Each row below holds a small network's activations on one input, seen along a few directions.
Each table varies a few parts of the input and shows all the possible inputs, shuffled.
Descriptions start from the smaller parts, as in this example, which fits no table here: one of 5 places around a ring, together with either a single point or one of 9 places around a ring or (one of 2 separate values, together with one of 6 places along a line).
Shared parts are said once, and a part with two or three values counts as separate values.

A family of inputs:
R1: [  3 -27  48  15   0   5 -18  24 -29  -6  27]
R2: [ 18  10  -7   2 -20 -19  22  22  22  23  18]
R3: [  0   3 -57  11  12  -8  10 -23  16   6 -25]
R4: [-15  10  29 -14 -20 -15  -4  18 -19 -19  23]
R5: [-29  13   9 -19   4   1   5   8 -14 -37 -23]
R6: [  5  12 -27  -3   5  -3  32  13  27   5 -27]
R7: [-34  19  -4   0  20  33 -28 -50   0 -31 -11]
R8: [ 36 -28  13  31   0   0   7  28  12  34  22]
R9: [-34   2 -19  -5  11  -5 -17 -28 -23 -36 -21]
R10: [ 41 -17   9  -9 -16 -12  10  19   4  46  14]
R11: [  0  20 -41  15  22  29  -2 -45  39  11 -15]
R12: [  7 -17  45 -24 -17  -7 -16  15 -37   5  19]
The inputs of R7 and R9 match in every part but one. If R11 is changed in the same way as R7 into R9, which row does it become?
> R3
Describe the family of inputs behind these rows.
> one of 2 separate values, together with one of 6 places along a line
Change only the choice among 2 separate values in R12. List by row number the other rows that result.
> R10
Change only the choice among 2 separate values in R8. List by row number the other rows that result.
> R1

A family of inputs:
R13: [-23  20  -1 -14   7  11 -15 -10 -15 -27  -5]
R14: [  6  11  46 -13 -20  -5  -8  13 -11  -9  25]
R15: [27 -7  4  6 -6  9 14 23 21 32 -3]
R16: [ -3  -4  27  -6  -6  -3   1  22 -35   4  16]
R17: [  4 -29  19  -1  -7 -12   1  26 -20  -6   6]
R18: [21 -2 -4 24 -2 -4 22 27 25 20 15]
R19: [-25 -10 -13  -3  11   2  -5 -10 -12 -29 -20]
R20: [ -6  19 -36  24  18   0  15  -6  35  -5  -2]
R21: [-21   6  -7  -8   9   7  -9  -9 -19 -29 -14]
R22: [-26   1 -13  -4   9   3 -12  -6 -15 -25 -19]
R23: [-10   7  52 -15 -23  -5  -9  11   1   1  25]
R24: [ -3  18 -33  23  14   7  17  -7  33  -5  -9]
R25: [ 17   0  -7  25   2 -12  21  28  27  19  23]
R26: [-29  14   2 -17   0  15  -6 -20  -8 -30   3]
R27: [  3 -19  19  -3  -7 -10  -6  29 -24  -2   8]
R28: [  3  13 -25   5  10  21   8 -11  28   8 -28]
R29: [ 28  -6 -12  -8 -17 -21   8   7   5  36  10]
R30: [  0  -5  34 -16 -17   2  -1  15 -16  -6  29]
R31: [ 23  -8 -20  -2 -29 -27  11   5   3  34  15]
R32: [  5  13 -41  -8  -1 -10   3 -27  12  11 -15]
R33: [  1  11 -48  -2 -14 -16   6 -28  11  10 -10]
R34: [-25  -8 -10   4  12  -6  -7 -13 -11 -25 -26]
R35: [ 33 -12   5  -7   0   3  20   9  15  34   2]
R36: [24 -6  1 16 -9  8 20 26 23 26  2]
R37: [  6  12 -32 -14  17   1   0 -23  19  14 -18]
R38: [  6   1  30 -12  -9  -2 -10  25 -24  -5  22]
R39: [-20  -5  -7   7  14 -11  -3 -14 -11 -27 -31]
R40: [  0  13 -28  16   7  20  15  -8  31   1 -22]
R41: [-22  31  14 -15  -4   8 -14 -22  -2 -32  -2]
R42: [ -6 -13  -4  28  25  34 -41 -51  -4  -2   7]
R43: [ 29  -7  -3 -13   1 -11   5  11  12  39   7]
R44: [  9 -13  25  -7  -7  -7  -4  26 -28  -7  13]
R45: [-38  26  20 -17  -6   8 -14 -24   9 -23  -1]
R46: [  4 -28  21   5  -4 -19  -1  23 -20  -2   1]
R47: [  8 -25  25   9  -3 -24   3  21 -20  -4  -5]
R48: [ 19 -31  27  30   8  21 -36 -16 -12  22  32]
R49: [-30  16  -4  -8  11  10  -4 -14 -26 -20 -10]
R50: [ 10   7 -23  -8  17  15  15 -25  23  10 -23]
The inputs of R16 and R49 match in every part but one. If R31 is changed in the same way as R16 into R49, which row does it become?
> R33
Describe the family of inputs behind these rows.
> one of 2 separate values, together with either a single point or one of 8 places along a line or one of 10 places along a line
Start at R39 and move only the place on the line of 10, one step at a time. The first step leads to R34. Which rows follow, in order?
> R19, R22, R21, R49, R13, R26, R41, R45
Change only the choice among 2 separate values in R43. List by row number the other rows that result.
> R37

A family of inputs:
R51: [-12  19 -33  18   7  -4   6 -15  14   8 -14]
R52: [ -4  -1 -16   1  15  43 -35 -47 -18   4   0]
R53: [ 18 -21  13 -12   1  -6  15  34   2  26   2]
R54: [-17 -13  48  19 -11  15   2  38 -15 -29   6]
R55: [-42   8   8  19   9  30  -1   1   0 -50 -23]
R56: [ 17 -11   1  12 -17 -14  -2  21   9  19  25]
R57: [ 27 -10   8   4  -9 -11  11  27   0  18   6]
R58: [-15   4  26 -21  -3 -25  -2  35 -45 -29  23]
R59: [ -2 -36  26 -16 -20 -34 -19   0 -43  -4  -5]
R60: [  3  29  37 -44 -41  -7   8  13   5   9  21]
R61: [-13   8  15  18  34  26 -28 -42  21 -12   5]
R62: [ 15 -15   4  14 -18 -10  11   9   5  19  36]
R63: [-22  51  -2 -43 -21   7   6 -25  20 -11  -9]
R64: [ -2   4 -28  -4  17   9  14  -9  16   1 -30]
R65: [ 13 -12  55  17  16  12 -26  -4   6   9  33]
R66: [  3  12 -32   6  12   2   9 -12  15  -3 -25]
R67: [ -6   1 -27 -10  21   8  14  -6  18   5 -30]
R68: [ 29 -12  14   0  -6  -9  20  26  -3  19   4]
R69: [ -7  11 -38  14   2  -1  -4 -17  25  -1  -4]
R70: [ 21 -22  23   0  -4  29 -33  -9 -33  24  29]
R71: [  4  10 -27   2  14   5  18 -14  13  -3 -28]
R72: [ -9   6 -35  15   1   4   9 -30  20  -2   7]
R73: [-27 -16 -13 -15  -1 -19 -21 -37 -28 -24 -34]
R74: [-39  24 -13 -21  16 -11  -4  -1 -31 -50  -6]
R75: [  3  12 -34   9   9  -1   4 -14  21  -5 -18]
R76: [ 13  -3   6  16 -13 -17   8  23  -1  28  15]
R77: [ 27  -9   5   7 -11 -15   6  25   6  15  13]
R78: [ 23 -18  11  -5  -3  -4  16  30   0  21   1]
Describe the family of inputs behind these rows.
> one of 2 separate values, together with either a single point or one of 5 places around a ring or one of 8 places along a line
Change only the place on the line of 8 in R78. List by row number the other rows that result.
> R53, R56, R57, R62, R68, R76, R77

A family of inputs:
R79: [ 11  -9 -16  12   9   3  -1 -10  10  14  -7]
R80: [ 19 -23  49  -6 -22 -16  -1  43 -24  15  32]
R81: [ 10  -4 -18  14   8   8   0  -8  10  13  -2]
R82: [-17   7   2 -10   1  -7  -2   1 -13 -21  -7]
R83: [ 39 -21  26   3 -20 -17  15  43   0  36  28]
R84: [-16   8   6 -13  -6  -2  -5  -6 -11 -16  -1]
R85: [ -8 -11   9   3   8   5 -16 -11 -16 -10  -2]
R86: [ -9  -6   8   4   6   9 -16  -9 -16 -11   2]
R87: [-12   0  12   1   5  10 -12  -8  -8 -14   6]
R88: [  7   1 -13  11   7   8   4  -8  18  11   1]
R89: [-12   7  14  -2   0   8 -12  -8  -6 -14   3]
R90: [  7   8 -11   7   2   6   4  -8  21  11  -2]
R91: [-13  10  12 -12  -1   6  -8  -7  -8 -13   1]
R92: [  3  10 -19  -4  -4  -4  11  -5  16   8  -6]
R93: [  0   2 -24   2   3  -7  17   4  11   1 -19]
R94: [-18   1   0  -7   1  -5   1   4 -15 -23 -14]
R95: [  2   8 -23  -1   2  -9  14   1  12   3 -12]
R96: [  7  12 -14  -3   1   5   8  -6  18  11  -3]
Describe the family of inputs behind these rows.
> one of 2 separate values, together with either a single point or one of 8 places along a line
Which other rows agree with R86 in the choice among 2 separate values? List them by row number.
> R80, R82, R84, R85, R87, R89, R91, R94
Change only the choice among 2 separate values in R84. List by row number the other rows that result.
> R92
